A small network was trained on invented records. Each row is its activation on one of them, seen along a few directions.
After each row come some of the record's fields: T, K, H, C, B, E.
Not every record has every field; a missing one is left out.
Other fields move the rows too, some of them a lot.
In the rows, zero is written as 500.
Random noise pushes rows far along 23 fixed directions. That doesn't count. These rows show it; they differ only by the noise:
[349 427 373 465 462 228 438 586 515 660 352 690 463 331 399 542 322 513
 542 564 536 433 708 385 566 532 618 514 212 408 673 644 752 614 662 576
 566 455 494 378 509 693 603 592]
[539 472 455 793 434 689 812 494 498 471 448 294 277 700 623 602 505 499
 552 416 499 520 527 444 418 414 453 408 339 590 511 618 445 406 518 405
 729 484 552 528 642 380 563 265]
[526 444 600 851 327 431 668 462 349 724 586 307 523 516 536 624 448 452
 593 434 484 423 448 678 348 434 404 341 311 494 602 541 546 485 680 756
 463 678 502 492 573 550 366 381]
[478 440 571 608 571 354 479 410 230 189 410 556 487 492 513 413 502 445
 591 516 654 548 483 459 513 458 708 413 527 495 609 372 498 671 493 542
 572 463 440 503 538 715 366 586]
[442 524 491 426 475 578 338 426 521 673 499 546 374 441 318 558 463 336
 537 412 611 542 604 435 692 577 448 546 556 584 555 456 543 489 485 726
 415 350 517 543 576 527 527 494]
[351 718 503 237 560 634 403 615 609 774 445 603 526 448 423 446 556 487
 291 476 345 413 444 577 429 549 222 463 611 423 507 569 534 475 513 561
 283 473 478 615 319 329 455 572]
[459 542 529 581 378 614 593 445 631 682 534 533 490 616 389 636 429 384
 503 589 391 564 534 637 392 456 484 583 415 434 356 515 417 372 497 573
 532 519 434 647 649 409 586 585]
[505 363 519 421 660 609 462 487 537 385 620 451 579 389 287 389 702 500
 489 441 385 530 602 534 601 619 429 430 595 690 591 419 559 387 569 521
 392 351 585 483 488 534 387 170]
[298 337 580 699 539 466 735 463 472 529 517 553 351 560 579 383 389 292
 483 550 368 664 506 517 254 410 403 488 452 488 522 553 486 703 669 519
 624 466 497 557 540 482 484 380]
[727 496 289 486 321 612 332 493 499 689 640 379 264 411 549 854 614 383
 397 488 580 460 523 323 562 596 487 427 430 743 648 436 544 530 390 723
 442 368 621 486 400 641 689 363]
[572 517 599 480 589 441 358 494 520 260 287 638 280 544 652 351 384 571
 513 413 562 449 440 492 797 554 459 638 455 473 347 474 503 663 470 409
 607 509 536 397 505 365 544 549]
[662 631 540 412 470 390 513 456 636 611 717 647 599 528 409 611 434 409
 354 401 656 431 269 586 552 444 553 492 790 543 470 444 386 523 330 482
 388 420 670 629 469 572 520 561]
[671 386 617 508 441 491 478 487 460 337 597 649 668 512 487 459 517 493
 308 671 523 487 589 469 366 558 512 569 524 619 540 462 631 565 560 407
 652 689 313 559 409 583 459 439]
[703 469 547 597 494 686 519 383 592 366 571 448 341 620 492 644 510 608
 450 297 578 488 309 611 526 553 550 389 362 489 412 522 424 438 469 538
 459 528 504 574 617 462 607 298]
[389 516 546 770 406 647 546 553 630 831 463 335 589 498 358 477 405 447
 544 301 500 362 683 380 289 388 107 462 521 584 576 706 585 182 563 621
 417 478 500 466 548 333 502 321]
[618 637 572 485 671 389 739 477 271 331 595 599 593 677 555 395 562 372
 411 653 482 492 318 583 603 530 414 511 667 508 330 285 599 484 492 285
 477 403 396 529 591 276 449 447]
[313 490 456 581 505 527 422 399 630 651 451 406 456 456 335 625 463 519
 595 324 666 427 712 344 358 380 629 451 403 589 605 707 580 257 388 570
 559 398 400 591 431 636 429 504]
[491 505 416 492 460 591 449 412 482 498 618 423 463 403 369 602 552 250
 581 633 521 617 624 422 590 530 513 553 755 758 600 374 357 526 490 695
 579 371 594 587 461 559 511 532]
[497 631 452 442 541 523 435 523 638 542 574 347 438 415 507 672 625 502
 451 557 390 485 508 726 456 566 409 431 608 542 352 370 420 353 553 605
 383 313 715 571 401 624 403 483]
[607 678 421 345 491 467 456 635 614 418 382 665 737 438 523 511 432 649
 392 575 463 371 424 562 584 576 373 523 606 353 358 528 500 474 529 406
 563 560 418 559 405 407 543 684]
[504 456 299 345 496 606 404 512 853 544 479 587 697 387 270 587 541 599
 510 378 426 511 483 512 448 573 579 387 539 445 502 549 411 371 383 437
 445 356 488 666 537 590 576 479]
[639 629 609 507 392 514 611 490 492 677 440 680 610 439 447 668 539 497
 320 445 490 346 438 691 384 440 381 408 452 438 352 446 574 564 359 385
 513 588 362 696 570 561 399 488]
[589 414 422 527 349 430 518 514 306 522 472 610 597 571 565 581 586 419
 442 518 492 535 468 448 507 469 634 433 463 442 650 473 517 511 384 662
 576 465 444 590 458 769 280 676]
[542 550 637 456 451 348 440 483 428 681 675 505 226 469 478 625 402 319
 407 640 704 581 527 561 353 570 481 575 567 581 543 387 577 662 722 612
 293 522 740 396 600 696 618 499]
[585 437 632 604 436 498 622 362 335 517 479 461 474 586 419 543 460 429
 767 439 581 605 460 586 610 433 559 643 511 475 421 534 362 385 486 605
 523 667 497 467 775 457 365 661]

[497 522 300 506 648 378 533 597 806 414 720 518 530 457 527 625 359 601
 370 378 510 369 403 371 556 389 496 486 550 464 382 663 488 310 443 505
 500 167 681 437 275 488 802 378]	T: t6 / K: k2 / H: h2 / B: b2 / E: e1
[555 329 401 377 473 561 432 459 610 398 522 455 641 459 421 530 489 721
 645 457 568 585 501 463 506 620 728 508 380 451 575 656 484 447 559 470
 572 724 309 514 512 526 543 501]	T: t1 / K: k4 / H: h1 / B: b1 / E: e2
[498 465 484 443 359 438 338 682 739 595 603 388 635 681 707 275 304 555
 572 430 577 607 410 552 818 670 386 643 704 407 457 459 438 500 693 587
 508 522 670 420 492 385 507 479]	T: t3 / K: k4 / H: h2 / B: b2 / E: e1
[403 546 533 342 477 431 301 838 297 497 287 611 570 358 659 370 690 680
 296 548 349 363 531 343 265 326 502 422 288 295 597 512 613 710 309 320
 297 523 513 294 321 652 586 537]	T: t7 / K: k2 / C: c1 / B: b1 / E: e1
[481 601 563 289 660 626 599 418 330 649 622 424 480 512 486 525 598 568
 451 442 534 451 424 502 531 553 377 524 504 551 491 698 646 342 557 518
 423 680 237 534 342 240 341 451]	T: t6 / K: k4 / H: h2 / B: b2 / E: e2
[549 289 492 263 588 577 537 460 448 636 585 533 333 416 378 486 649 454
 586 481 447 650 531 397 545 608 527 610 336 626 524 490 627 632 466 291
 387 583 419 387 719 363 665 236]	T: t2 / K: k2 / C: c2 / B: b2 / E: e1
[504 494 480 492 442 470 267 408 512 497 490 459 558 544 606 512 576 474
 504 561 462 451 532 488 553 553 619 534 483 598 508 421 547 465 342 573
 598 528 307 604 267 527 293 645]	T: t3 / K: k2 / H: h2 / B: b1 / E: e2
[879 373 361 417 464 413 489 354 567 467 754 503 571 609 524 569 678 410
 511 526 458 490 281 508 745 650 720 522 597 787 572 277 460 513 231 353
 525 497 519 561 475 428 470 433]	T: t2 / K: k1 / C: c1 / B: b2 / E: e2
[480 324 456 475 492 331 730 551 295 726 701 375 582 535 645 450 551 444
 641 442 512 613 380 423 524 476 519 495 475 515 626 545 608 581 546 448
 473 579 464 400 534 475 392 348]	T: t2 / K: k2 / C: c2 / B: b2 / E: e1
[508 434 431 416 529 590 547 499 457 310 648 440 415 517 595 593 481 621
 466 446 638 615 453 407 647 532 675 493 471 480 575 644 456 539 612 636
 635 505 498 514 364 610 562 415]	T: t7 / K: k2 / C: c1 / B: b1 / E: e1
[574 390 516 449 381 495 611 610 631 610 453 720 469 667 549 491 586 510
 249 508 360 523 585 514 446 447 574 546 367 462 487 552 560 474 347 289
 615 432 640 561 540 695 394 460]	T: t7 / K: k3 / C: c2 / B: b2 / E: e2
[478 714 691 397 412 672 516 489 462 579 597 473 310 598 448 705 455 482
 413 585 687 582 560 697 586 503 559 619 440 415 270 395 464 539 555 570
 512 595 442 634 668 496 634 527]	T: t4 / K: k3 / C: c2 / B: b1 / E: e1
[326 610 509 492 563 433 540 576 704 409 421 670 646 640 313 237 398 531
 532 477 396 412 437 624 783 439 739 450 491 404 592 409 388 602 408 324
 541 375 608 567 582 351 628 521]	T: t6 / K: k2 / C: c1 / B: b2 / E: e1
[380 402 399 382 482 490 566 587 751 681 509 448 705 260 267 556 402 684
 694 338 616 554 629 484 434 538 551 428 447 410 511 676 540 488 629 327
 506 554 479 502 714 598 637 306]	T: t4 / K: k3 / C: c2 / B: b2 / E: e2
[349 596 696 290 457 720 360 585 472 755 377 497 362 530 386 382 570 538
 482 368 601 526 705 407 478 444 432 639 528 524 602 604 509 428 404 470
 337 596 556 444 552 498 421 550]	T: t6 / K: k4 / C: c1 / B: b2 / E: e2
[782 447 467 504 388 478 405 504 441 400 711 602 439 535 561 696 512 439
 279 702 486 515 442 488 544 599 551 570 377 531 435 366 577 564 521 636
 450 484 510 428 474 598 755 453]	T: t3 / K: k3 / H: h1 / B: b1 / E: e2
[589 468 464 741 392 735 266 419 240 173 337 425 437 569 611 431 645 443
 512 663 310 474 488 492 609 630 556 351 233 542 643 143 484 716 434 740
 526 519 215 548 461 399 616 482]	T: t1 / K: k1 / C: c1 / B: b1 / E: e2
[332 475 496 534 455 473 666 482 526 690 458 515 402 588 480 561 514 414
 624 471 412 660 424 631 373 387 688 433 323 317 387 433 397 605 366 351
 435 391 526 596 804 559 563 493]	T: t7 / K: k2 / C: c2 / B: b2 / E: e1
[647 537 362 479 401 712 444 410 609 503 289 264 340 604 685 628 660 573
 661 414 524 593 441 557 453 663 500 409 527 545 388 396 349 405 377 364
 573 534 466 642 620 483 322 560]	T: t7 / K: k4 / C: c1 / B: b1 / E: e1
[374 673 641 733 548 406 580 444 545 373 617 395 535 669 456 489 331 483
 471 593 588 426 491 724 481 464 559 437 532 451 440 409 487 408 707 626
 546 455 521 600 486 464 506 513]	T: t2 / K: k2 / C: c2 / B: b1 / E: e1
[585 423 506 482 512 586 652 543 428 417 455 445 524 311 431 463 599 566
 579 412 526 495 538 437 516 483 457 420 588 653 667 558 420 679 520 330
 599 644 625 426 572 516 481 288]	T: t2 / K: k1 / H: h2 / B: b1 / E: e2
[480 580 400 442 512 426 557 673 327 644 411 380 546 407 523 421 626 481
 587 451 612 416 574 270 530 449 407 410 619 631 692 466 619 556 402 289
 426 428 593 338 544 470 484 379]	T: t3 / K: k3 / H: h2 / B: b1 / E: e2
[560 432 580 603 250 571 540 632 474 507 422 545 624 570 479 564 555 593
 449 534 415 495 664 559 481 339 638 558 373 402 564 601 384 389 427 577
 643 623 653 472 548 769 379 638]	T: t3 / K: k3 / H: h2 / B: b2 / E: e2
[214 728 739 698 519 644 362 552 563 489 467 431 508 626 310 245 385 459
 388 459 616 333 647 486 382 373 439 388 562 543 705 416 515 524 547 550
 370 442 521 550 466 362 670 371]	T: t6 / K: k2 / C: c1 / B: b2 / E: e1
[618 491 531 567 437 341 674 507 419 697 493 465 414 478 699 551 388 497
 581 453 574 446 414 509 518 498 345 585 445 512 432 551 592 628 563 398
 569 703 469 404 567 373 505 494]	T: t2 / K: k1 / C: c1 / B: b2 / E: e2
[483 349 454 390 582 559 526 552 415 592 552 431 561 410 595 384 633 485
 498 408 411 565 410 313 310 497 281 466 614 568 607 624 533 543 490 432
 399 583 409 433 373 384 408 356]	T: t7 / K: k2 / H: h1 / B: b1 / E: e1
[672 564 555 723 463 415 626 340 311 560 465 456 477 357 403 755 519 449
 669 451 580 327 452 446 322 233 529 520 443 596 443 553 397 400 246 470
 428 623 521 393 622 491 581 653]	T: t2 / K: k1 / C: c2 / B: b2 / E: e2
[580 610 652 394 647 661 742 473 448 349 566 633 283 646 423 490 604 557
 172 526 541 422 493 530 443 467 567 469 473 645 582 607 552 534 508 248
 570 558 590 545 437 448 517 298]	T: t6 / K: k4 / H: h1 / B: b1 / E: e2
[426 593 677 546 525 593 406 507 334 446 541 386 420 482 248 487 580 530
 441 476 695 395 739 495 570 479 571 437 479 640 752 483 594 393 610 701
 411 535 608 441 498 634 441 383]	T: t2 / K: k1 / C: c2 / B: b1 / E: e2
[496 519 701 462 716 717 624 336 538 275 564 388 335 588 328 376 555 603
 519 354 630 530 449 572 446 514 559 474 654 689 623 662 356 435 612 381
 483 686 603 530 519 346 408 324]	T: t3 / K: k4 / H: h1 / B: b1 / E: e1
[498 435 494 309 600 647 674 440 461 601 640 628 400 484 410 574 573 450
 332 314 583 576 474 332 543 437 481 521 588 597 575 752 535 463 401 480
 546 435 488 578 434 511 435 332]	T: t3 / K: k4 / H: h2 / B: b1 / E: e1
[454 382 543 553 448 738 580 502 606 588 573 387 397 657 491 476 586 441
 526 475 305 671 511 571 437 490 441 566 449 515 443 491 362 393 488 540
 464 476 582 529 624 398 524 367]	T: t3 / K: k2 / C: c2 / B: b1 / E: e2
[649 483 355 483 483 491 434 545 403 666 381 493 335 450 513 631 593 571
 508 354 511 387 532 413 681 624 433 409 185 455 518 440 754 405 428 520
 285 325 519 322 673 544 611 349]	T: t1 / K: k1 / C: c1 / B: b2 / E: e2
[637 405 570 565 614 296 337 335 310 202 490 735 503 309 404 472 420 429
 450 533 613 404 357 373 336 441 586 451 568 556 651 499 491 737 488 617
 414 618 446 409 390 619 576 650]	T: t6 / K: k2 / H: h2 / B: b1 / E: e1
[334 620 465 479 614 503 535 428 484 434 577 241 480 574 498 536 451 557
 702 494 728 560 500 484 508 500 640 483 595 500 473 531 469 364 586 505
 551 511 374 564 508 406 498 547]	T: t2 / K: k2 / H: h2 / B: b2 / E: e1
[408 450 413 326 479 666 467 410 574 414 538 359 322 684 604 479 581 458
 563 622 522 770 495 513 476 650 771 524 584 584 619 490 325 596 561 502
 706 616 442 720 408 506 357 628]	T: t4 / K: k3 / C: c1 / B: b1 / E: e1

Here are new rows. What are their fields?
[716 479 405 532 463 403 647 429 612 419 418 697 396 574 548 708 440 550
 376 608 412 489 396 640 378 583 586 483 305 380 339 536 520 476 535 370
 598 521 502 557 631 582 559 617]	T: t3 / K: k4 / H: h2 / B: b1 / E: e1
[564 434 556 530 439 452 425 579 514 641 347 672 319 540 536 522 492 510
 343 365 457 430 553 457 455 428 381 555 334 383 471 602 598 412 415 578
 372 412 675 362 562 663 466 569]	T: t3 / K: k3 / H: h2 / B: b2 / E: e2
[392 619 700 596 485 403 344 603 597 458 393 739 621 245 335 453 343 519
 340 490 435 275 731 656 716 376 314 592 520 433 372 449 526 563 545 709
 540 373 684 459 387 658 518 538]	T: t2 / K: k1 / C: c2 / B: b2 / E: e2
[731 513 509 396 317 540 357 340 330 648 631 545 425 598 542 791 546 468
 413 451 720 490 441 415 572 484 690 612 485 554 593 628 486 340 310 824
 496 653 407 576 323 709 301 813]	T: t6 / K: k4 / H: h1 / B: b1 / E: e2
[385 573 691 600 537 531 384 448 613 284 383 582 708 635 282 252 429 574
 518 601 539 427 658 545 407 460 683 533 498 508 516 400 506 404 442 278
 512 553 371 549 590 433 548 560]	T: t1 / K: k4 / C: c2 / B: b2 / E: e2
[570 689 564 394 339 672 579 563 537 534 559 539 537 481 383 712 422 534
 455 713 547 514 613 583 577 450 565 682 469 461 343 527 381 525 531 460
 667 731 448 567 606 398 787 613]	T: t4 / K: k3 / C: c1 / B: b2 / E: e1
[300 536 482 253 506 522 481 576 573 673 661 503 638 400 508 536 491 483
 462 613 450 621 560 505 469 483 512 628 600 440 420 570 490 547 545 519
 550 537 366 613 319 498 505 554]	T: t7 / K: k2 / C: c2 / B: b1 / E: e1
[450 583 370 523 415 524 460 670 562 383 683 379 692 581 577 444 420 530
 388 608 635 529 428 330 330 487 618 347 695 498 743 490 407 605 599 504
 508 474 560 541 332 550 753 456]	T: t4 / K: k3 / C: c1 / B: b2 / E: e1
[246 448 587 638 505 659 435 397 691 587 579 387 439 436 451 559 533 356
 554 495 322 621 629 619 282 338 502 556 458 515 262 381 349 469 339 584
 506 328 418 679 487 526 569 415]	T: t3 / K: k1 / C: c1 / B: b2 / E: e2
[391 550 508 458 619 407 417 356 738 693 497 313 491 488 379 396 485 560
 676 358 590 380 438 581 344 594 545 372 584 689 666 577 527 446 535 326
 372 660 481 560 443 326 337 471]	T: t4 / K: k3 / H: h1 / B: b2 / E: e1
[244 528 730 718 499 461 475 600 386 502 549 376 624 489 566 366 376 477
 508 453 544 505 606 575 414 339 297 502 546 352 395 468 530 462 673 745
 450 451 474 462 446 567 422 439]	T: t4 / K: k3 / C: c2 / B: b2 / E: e1
[514 501 465 361 512 511 496 639 473 553 552 429 406 475 681 554 543 684
 364 395 573 472 399 379 361 453 501 443 432 439 579 746 536 548 530 442
 448 611 577 413 302 557 552 420]	T: t7 / K: k2 / C: c2 / B: b2 / E: e1
[723 431 618 670 460 378 466 331 528 431 693 391 748 475 569 523 368 471
 752 500 503 495 285 598 503 421 415 723 719 535 212 482 271 362 438 577
 498 759 392 454 501 285 478 691]	T: t6 / K: k2 / C: c1 / B: b2 / E: e1
[505 428 611 532 535 699 625 522 449 343 364 641 390 516 505 509 635 452
 336 451 369 630 480 560 163 351 362 449 556 343 332 473 342 510 395 440
 474 412 568 601 644 668 422 513]	T: t6 / K: k2 / H: h2 / B: b1 / E: e1
[455 409 582 476 454 711 438 579 397 404 368 321 512 310 627 362 588 497
 734 460 428 663 554 460 481 448 267 611 693 537 414 457 249 711 490 499
 586 715 468 446 531 375 447 493]	T: t4 / K: k3 / H: h2 / B: b1 / E: e1
[403 690 693 503 433 555 520 600 471 531 602 344 489 523 523 511 449 472
 442 497 776 548 606 564 405 396 454 512 775 514 456 412 412 553 576 496
 513 520 647 562 535 653 478 460]	T: t4 / K: k3 / H: h2 / B: b2 / E: e1
[351 463 499 573 650 510 599 496 329 328 394 594 564 319 331 390 545 498
 456 465 441 436 576 419 423 432 465 315 511 518 737 596 533 584 601 587
 515 439 511 490 417 592 409 423]	T: t2 / K: k1 / C: c2 / B: b1 / E: e2
[482 518 504 450 586 353 578 601 480 553 488 590 508 362 561 629 609 554
 384 461 382 421 545 544 434 338 434 518 392 392 232 492 603 412 322 366
 437 271 568 448 461 672 450 448]	T: t4 / K: k3 / C: c2 / B: b1 / E: e1
